A small network was shown many inputs. Here are its activations along a few directions, one row for each input.
In each table, some parts of the input vary, and every possible input appears once, in random order.
Descriptions start from the smaller parts, as in this example, which fits no table here: one of 6 places along a line, together with either a single point or one of 9 places around a ring or (one of 2 separate values, together with one of 8 places around a ring).
Shared parts are said once, and a part with two or three values counts as separate values.
In the rows, 128 means zero.

Other details of the inputs vary at random and push rows far along two fixed directions, the same in every table; ignore that.

Rows:
R1: [ 47  72  69 151  97 103  97 127 105 156 111 189 173 129]
R2: [165 144 154 115 166 111 146 116 198 109 150 119 108  88]
R3: [150 160 158 131 130 140 124 129  98 116 129  89 127 154]
R4: [156 127 108 135 136 130 166 162 197 109 143 164  90  90]
R5: [150 118 103 136 154 107 152 117 250 109 147 139 139  55]
R6: [ 45 101  74 158  80 122 110 115 120 175 109 186 171 138]
R7: [146 130 137 124 148 104 139 120 188 111 141 127 129 103]
R8: [ 61  89  43 156  70 128 103 158 109 153 114 211 129 135]
R9: [151 143 181 102 128 135 119 131  48 114 122  79 121 192]
R10: [152 139 159 102 133 145 139 119 105 132 122  97 114 151]
R11: [158 137 158 107 143 147 126 132  77 118 120  82 112 151]
R12: [149 165 176 120 130 156 113 135  36 126 115  74 110 185]
R13: [ 52 106  92 152  67 128 104 120  72 168  97 162 175 184]
R14: [137 155 145 133 141 140 126 124 125 130 136 114 116 116]
R15: [148 144 176 101 143 135 124 126  75 125 130  99 106 154]
R16: [150 114  97 141 158 108 146 122 238 103 152 137 144  47]
R17: [157 135 146 111 153 138 140 123 137 121 137 106 112 104]
Description of these inputs: either one of 2 separate values or (one of 3 separate values, together with one of 5 places around a ring).

Rows:
R18: [117 125 129 139 123 123 140 119 152 135 121 132 148 128]
R19: [ 93  88  90 121 117 112 122 118 141 150 120 164 144 118]
R20: [105 137 142 125 112 132 105 121  77 146 113 126 125 163]
R21: [157 139 148 121 164 111 153 117 195 113 154 127 121  85]
R22: [128 136 107 141 108 140 140 169 124 128 122 168  87 143]
R23: [109 106 123 114 120 128 109 125  88 140 117 134 125 139]
R24: [179 163 162 138 169 126 146 128 178  98 143  89 119 101]
R25: [ 77 110  89 166 120 112 113 125 142 147 122 166 163 106]
R26: [151 144 123 147 153 112 131 124 204 105 142 120 129  89]
R27: [113 130 137 123 113 123 102 130  69 130 124 121 135 167]
R28: [167 162 162 104 141 149 135 119 119 126 134  89  99 140]
R29: [172 130 143 123 165 126 146 132 162  98 139  96 124  98]
R30: [101  87  61 143 100 130 137 173 146 133 124 203 107 112]
R31: [100  94  83 140 127 109 108 129 144 132 127 156 146  98]
R32: [157 157 139 141 163 116 123 126 181 106 146 112 114  90]
R33: [179 164 193  89 151 131 136 119 106 111 141  81  95 159]
R34: [109 121 105 147 110 139 126 128 116 138 120 129 155 132]
R35: [105  90 111 122 115 123 136 123 122 139 112 141 155 135]
R36: [ 86 111  92 147 112 133 121 121 133 153 125 161 147  99]
R37: [ 99 103 100 133 107 105 125 118 163 132 128 160 157 124]
R38: [121 120  80 146  96 148 140 167 138 133 128 182  95 121]
R39: [154 151 144 125 157 116 140 113 191 121 143 121 111  99]
R40: [182 176 182 101 149 158 125 126  97 114 136  70  83 139]
R41: [119 143 163 116 121 141 131 119  67 151 112 110 126 180]
R42: [102 135 148 130 117 137 116 124  68 149 112 125 132 160]
R43: [180 169 196 108 161 137 131 134  83 100 141  69 105 152]
R44: [151 134 124 135 147 104 131 125 197 100 150 125 134  93]
R45: [105 112 118 141 115 115 125 128 118 128 127 138 161 139]
R46: [110  95  93 133 120 114 117 128 136 127 120 140 150 122]
R47: [166 159 134 131 155 136 124 128 163 107 147 101 108  91]
R48: [105 107  80 146  99 121 139 168 152 126 135 197 105 120]
R49: [115 135 172 108 112 142 115 127  23 139 114 108 126 192]
R50: [117 106 112 135 141 122 123 132 122 128 127 134 141 107]
R51: [149 117 132 115 161 119 151 120 178 123 140 128 122  85]
R52: [177 165 166 112 159 145 153 120 150 121 143  90 101 110]
R53: [129 146 146 117  96 159 108 130  31 135 107  86 128 203]
R54: [103 128 151 111 101 133 101 124  42 142 115 124 128 187]
R55: [121 132 134 129 114 125 126 117 132 132 117 125 138 152]
R56: [ 97 100 105 138 112 108 137 119 161 135 127 161 166 118]
R57: [104 129 116 142 113 145 114 131  78 144 119 126 143 142]
R58: [107  96 117 112 100 128 119 123  89 140 106 131 144 167]
R59: [ 99  93 105 129 129 121 124 125 127 141 124 154 142 102]
R60: [160 149 153 117 133 150 149 123 133 121 129  92 123 133]
R61: [152 139 118 128 134 129 140 118 193 118 138 120 127  95]
Changing only one part turns R40 into R20. The same change can be made to R61. Which row results?
Answer: R55
Changing only one part turns R39 into R33. The same change can be made to R26. Which row results?
Answer: R44
What is each input in this table made of?
Answer: one of 4 separate values, together with either a single point or (one of 2 separate values, together with one of 5 places around a ring)
Change only the choice among 2 separate values in R36. List by row number the other rows that result.
Answer: R40
Change only the choice among 4 separate values in R36. List by row number the other rows that result.
Answer: R42, R49, R59
